A small network was trained on made-up records. Each row is its average activation on records with the value named, seen along a few directions.
Related values have similar rows: they may be neighbours, one step apart, or belong to one group.
(in the rows, 500 means zero)
Strong random noise was added to every row along 13 fixed directions; ignore it. To show where, here is one row again and again, with new noise each time:
[531 268 334 429 518 462 172 770 257 373 503 577 781 532 517 502 675 471
 673 613 480 499 351 632 605 467]
[464 537 621 612 563 411 528 424 577 513 380 578 357 580 292 316 400 495
 570 440 447 473 408 425 419 433]
[631 590 602 657 763 395 435 453 705 690 413 483 349 598 538 673 545 667
 384 396 470 417 381 341 509 344]
[777 654 384 344 497 494 367 670 802 405 504 434 631 805 655 488 476 347
 454 504 750 619 448 537 399 466]
[227 339 320 283 682 329 514 600 420 427 581 490 318 606 545 370 279 589
 550 448 614 481 264 612 444 567]
[596 413 455 510 851 269 477 759 501 423 214 483 314 254 544 150 569 489
 513 306 569 773 461 633 720 368]
[489 194 542 774 224 435 342 423 578 403 507 453 519 401 481 402 430 392
 684 317 564 595 544 362 611 611]
[334 577 762 323 663 419 522 632 542 315 367 599 426 488 399 211 375 306
 709 406 637 206 426 480 397 496]
[293 254 457 377 533 388 446 593 490 352 634 406 460 441 741 488 442 421
 563 379 689 405 466 516 635 667]
[504 713 769 207 409 606 535 649 391 337 388 619 732 390 391 682 439 385
 609 663 479 415 450 538 260 329]
[439 333 384 698 370 458 361 311 434 354 561 454 370 663 463 171 387 531
 688 641 495 500 501 478 584 648]
[503 350 523 495 536 352 717 363 785 528 616 471 194 804 695 396 478 407
 449 445 479 535 369 416 300 404]
[407 612 687 562 643 516 628 378 510 655 639 435 368 306 519 761 537 629
 366 454 351 326 629 372 442 517]
[397 526 617 479 293 641 685 499 224 366 441 566 564  55 310 405 475 416
 539 541 311 620 715 543 447 572]
[635 635 665 560 534 397 525 417 773 420 471 378 372 579 568 383 451 387
 516 501 613 598 595 459 514 437]


Values of Gupa:
w4: [485 358 295 357 564 488 675 482 566 516 738 413 234 644 816 386 500 548
 421 532 468 487 463 496 277 549]
w3: [338 631 615 186 566 484 782 489 565 444 590 349 420 262 697 753 343 510
 375 465 686 540 654 615 564 476]
w1: [441 697 577 416 770 467 512 482 350 611 601 468 445 488 438 488 550 596
 555 658 466 330 590 595 428 442]
w12: [741 415 404 451 434 683 582 602 463 548 421 582 513 438 631 392 623 451
 494 414 431 519 553 468 221 433]
w9: [609 477 588 765 369 524 366 444 516 575 367 586 639 576 432 450 681 441
 556 569 464 511 483 453 673 437]
w10: [661 514 401 632 641 370 341 589 500 658 475 472 541 575 521 518 714 592
 488 532 451 660 529 602 658 387]
w8: [639 609 395 371 399 686 595 478 670 489 293 528 459 647 771 597 457 473
 326 510 672 480 447 388 557 476]
w11: [444 354 526 247 661 423 499 811 677 651 422 674 646 612 503 694 542 381
 509  47 694 260 210 462 280 393]
w13: [509 461 467 569 230 696 580 379 322 396 200 585 571 256 536 641 456 563
 374 584 467 601 534 436 773 508]
w7: [424 798 497 331 391 662 673 570 511 498 469 687 730 731 244 368 486 280
 416 570 515 406 455 623 410 625]
w6: [534 446 381 327 179 624 527 464 459 378 825 381 574 562 552 456 408 449
 668 723 433 638 595 598 168 546]
w2: [576 406 418 547 542 476 424 530 417 579 431 614 590 625 252 517 536 604
 602 556 373 592 349 583 366 286]
w5: [623 522 796 624 482 485 517 567 686 537 484 518 540 337 439 396 634 245
 600 290 489 388 617 414 453 444]
The values of Gupa form a line.
- A walk along Gupa starts at w8 and steps to its neighbour w13. Put w4, w3, w9, w7 in the order it reaches them. => w3, w9, w7, w4
- What is the length, in steps, of the shortest route from w6 to w2? => 8
- List every value one step from w12, in the order listed. => w1, w11

Values of Sazu:
c2: [355 470 478 249 547 405 589 689 623 546 672 463 588 530 579 640 450 317
 384 233 669 485 457 518 391 589]
c11: [528 387 402 482 526 447 395 642 508 542 576 455 653 392 478 652 561 499
 499 351 549 620 549 572 555 508]
c4: [467 341 403 544 495 705 494 544 214 501 248 619 381 119 543 458 341 775
 576 357 458 312 441 372 448 566]
c8: [509 303 465 562 345 546 474 412 559 566 573 504 525 532 570 741 510 564
 483 435 446 472 441 352 389 472]
c3: [465 400 405 498 535 548 513 641 300 547 367 721 551 437 396 392 600 521
 545 520 372 447 389 567 456 420]
c6: [427 458 721 392 475 408 552 505 419 422 485 422 518 301 643 783 478 556
 485 589 518 588 431 550 563 354]
c7: [475 337 408 403 758 339 267 793 466 515 575 485 490 433 404 458 473 558
 715 361 518 473 394 585 357 397]
c12: [459 498 288 425 479 507 355 553 428 331 639 371 547 507 578 343 500 455
 534 639 625 618 628 655 689 692]
c5: [489 542 440 459 329 716 443 518 423 490 504 555 610 428 440 518 392 489
 578 440 569 341 547 448 375 664]
c1: [590 584 430 602 648 438 382 551 480 504 500 414 601 452 568 530 721 501
 374 573 476 613 582 578 886 546]
c9: [490 330 513 669 566 452 397 448 467 475 573 467 414 600 679 347 627 514
 573 498 491 270 514 385 613 616]
c10: [490 430 400 606 458 559 513 402 447 543 476 517 381 540 567 383 474 587
 529 527 465 448 513 454 539 557]
c13: [582 535 327 536 530 498 459 416 532 704 711 404 455 634 537 790 477 778
 347 606 373 655 404 516 337 435]
The values of Sazu form a line.
- List every value one step from c4, in the order listed. => c11, c5
- List every value one step from c7, in the order listed. => c8, c12
- List every value one step from c9, in the order listed. => c2, c6
- List every value one step from c3, in the order listed. => c10

Values of Nutok:
p5: [473 579 493 416 495 577 525 534 511 403 577 426 530 458 655 502 540 422
 435 553 575 377 581 502 576 657]
p13: [361 470 437 514 591 608 386 518 397 480 450 612 555 534 478 447 577 480
 460 458 497  89 477 374 654 718]
p14: [443 536 574 527 693 320 378 523 579 509 497 374 404 457 536 524 430 555
 547 419 625 528 450 515 649 494]
p11: [609 624 539 551 479 693 566 427 479 466 365 581 435 563 599 373 530 509
 402 555 470 264 516 374 469 614]
p6: [571 476 427 548 468 607 538 467 500 539 524 423 383 308 699 579 467 609
 451 426 550 468 656 434 527 604]
p9: [643 539 601 545 415 593 624 430 505 444 313 567 454 409 462 385 500 478
 517 493 439 550 576 434 385 395]
p4: [467 259 499 734 543 348 546 301 586 660 685 417 275 596 535 425 582 550
 524 437 365 512 562 466 488 474]
p10: [557 631 461 566 540 621 467 456 451 535 377 517 441 425 524 485 488 632
 441 530 513 432 571 460 594 544]
p8: [550 266 476 467 458 490 521 587 400 378 293 585 433 399 697 400 569 464
 618 540 506 616 384 532 563 342]
p3: [177 605 456 318 683 436 509 538 320 428 528 507 536 450 394 537 394 597
 432 577 545 389 441 620 734 637]
p1: [531 383 461 397 560 534 478 574 274 395 435 476 420 362 749 483 499 651
 570 651 450 492 411 540 500 424]
p2: [243 353 616 493 612 307 597 458 605 630 599 521 354 655 524 619 427 508
 468 308 543 291 279 394 423 493]
p7: [502 557 426 539 559 524 403 503 472 472 433 508 493 502 335 336 406 561
 544 435 543 467 518 475 519 588]
p12: [487 540 575 524 449 489 497 502 449 544 508 577 684 518 360 589 635 437
 512 599 411 547 484 555 573 378]
The values of Nutok form a line.
- List every value one step from p3, in the order listed. => p5, p13
- List every value one step from p11, in the order listed. => p1, p2
- List every value one step from p9, in the order listed. => p4, p7
- List every value one step from p10, in the order listed. => p6, p8
